A small network was trained on made-up records. Each row is its average activation on records with the value named, seen along a few directions.
Related values have similar rows: they may be neighbours, one step apart, or belong to one group.
In the rows, zero is written as 500.
Strong random noise was added to every row along 9 fixed directions; ignore it. To show where, here is one row again and again, with new noise each time:
[506 658 468 401 537 585 310 627 208 449 566 462 565 550 465 452 476 478
 662 326 415 461 627 382 504]
[653 336 274 581 371 641 456 411 516 535 514 410 319 423 704 553 541 543
 521 584 455 344 668 577 450]
[492 478 452 434 496 296 530 484 524 640 541 386 658 414 634 434 604 475
 670 601 559 521 468 533 710]
[492 518 317 309 385 554 385 497 676 417 540 808 280 376 757 534 579 500
 441 527 366 470 589 563 286]
[266 487 660 799 463 841 734 370 625 673 610 507 542 419 364 667 305 690
 453 563 469 435 404 429 587]
[686 497 367 434 327 586 504 594 445 669 493 432 532 207 507 432 335 271
 526 575 549 612 591 237 710]
[487 475 280 497 450 625 635 588 675 646 567 613 342 487 616 627 508 511
 496 492 567 511 493 557 453]
[457 538 517 657 538 510 576 526 433 437 516 464 491 646 316 468 442 615
 434 423 530 370 546 609 403]
[396 586 442 398 563 473 631 611 582 718 598 551 611 482 549 549 540 467
 672 473 615 622 379 458 683]
[419 451 475 393 611 431 537 315 698 567 534 662 489 522 659 539 709 599
 617 572 564 502 406 659 518]
[872 369 414 706 424 532 657 503 411 359 508 302 429 545 433 334 499 533
 532 550 583 236 691 606 606]


Values of VEDEK:
vite: [325 492 433 529 526 440 444 629 447 664 410 380 459 653 321 629 416 431
 309 392 587 684 429 495 348]
tater: [481 520 360 260 513 449 326 576 397 674 500 457 508 375 704 540 502 355
 653 562 416 689 470 359 588]
bure: [564 374 396 183 452 364 304 441 673 471 512 615 399 410 901 569 751 414
 563 574 448 604 508 563 429]
zugi: [662 211 303 744 412 415 640 456 585 576 352 250 297 582 590 507 545 507
 336 622 550 441 518 736 489]
mudem: [342 492 494 708 455 286 519 503 445 587 486 216 574 495 481 478 393 575
 361 642 405 456 468 613 500]
degip: [490 647 498 552 614 737 461 672 372 483 518 459 467 716 401 593 401 514
 576 295 507 491 465 425 446]
zotor: [554 556 578 496 504 523 686 704 527 530 468 559 525 570 318 455 395 367
 415 457 554 649 385 429 626]
mufa: [689 594 373 546 462 666 578 698 384 500 620 440 479 546 530 500 495 449
 695 399 526 434 588 424 632]
gobed: [747 390 519 667 601 493 529 430 433 296 462 348 487 754 384 471 555 636
 497 472 613 285 590 629 371]
miva: [788 408 386 507 610 814 636 403 534 531 534 623 317 556 525 556 580 495
 648 447 681 437 532 486 565]
roguz: [434 588 521 568 349 438 518 654 427 381 525 452 576 460 563 419 480 472
 477 457 380 474 528 497 588]
puso: [533 580 549 419 571 360 498 582 410 370 482 608 525 559 344 399 511 456
 451 398 573 495 535 509 382]
gof: [299 516 491 492 462 378 257 338 521 562 339 415 506 458 566 497 494 497
 368 564 452 631 421 540 325]
gamef: [516 412 705 397 593 408 375 290 474 296 523 530 558 485 581 459 616 548
 570 639 319 411 522 551 482]
suv: [557 461 416 460 520 652 537 548 636 508 528 645 375 573 533 678 583 504
 510 333 617 533 445 489 406]
tok: [506 569 611 577 484 309 521 628 361 338 447 383 630 605 356 307 536 490
 486 400 524 462 552 582 545]
lupat: [393 613 574 512 371 246 602 790 511 505 504 444 691 427 434 421 420 411
 420 417 552 585 446 419 608]
reze: [455 487 383 503 615 433 624 679 450 547 645 430 489 745 607 666 687 591
 690 352 583 371 509 647 488]
vuv: [542 681 579 525 438 472 711 864 575 329 583 498 563 543 390 413 352 496
 456 460 478 450 475 433 554]
tupiz: [365 522 603 601 594 910 727 540 580 629 699 566 431 549 538 780 416 650
 629 467 385 481 384 394 589]
A value of VEDEK combines one of 4 hidden first parts with one of 5 second parts; all combinations occur once.
Q: tok and degip share the first part; tok and roguz share the second. Which value has the first part of roguz and the second part of degip?
A: gof
Q: reze and suv share the first part; reze and puso share the second. Which value has the first part of puso and the second part of suv?
A: lupat
Q: gobed and bure share the first part; gobed and vuv share the second. Which value has the first part of vuv and the second part of bure?
A: vite
Q: tater and zotor share the first part; tater and mudem share the second. Which value has the first part of mudem and the second part of zotor?
A: zugi
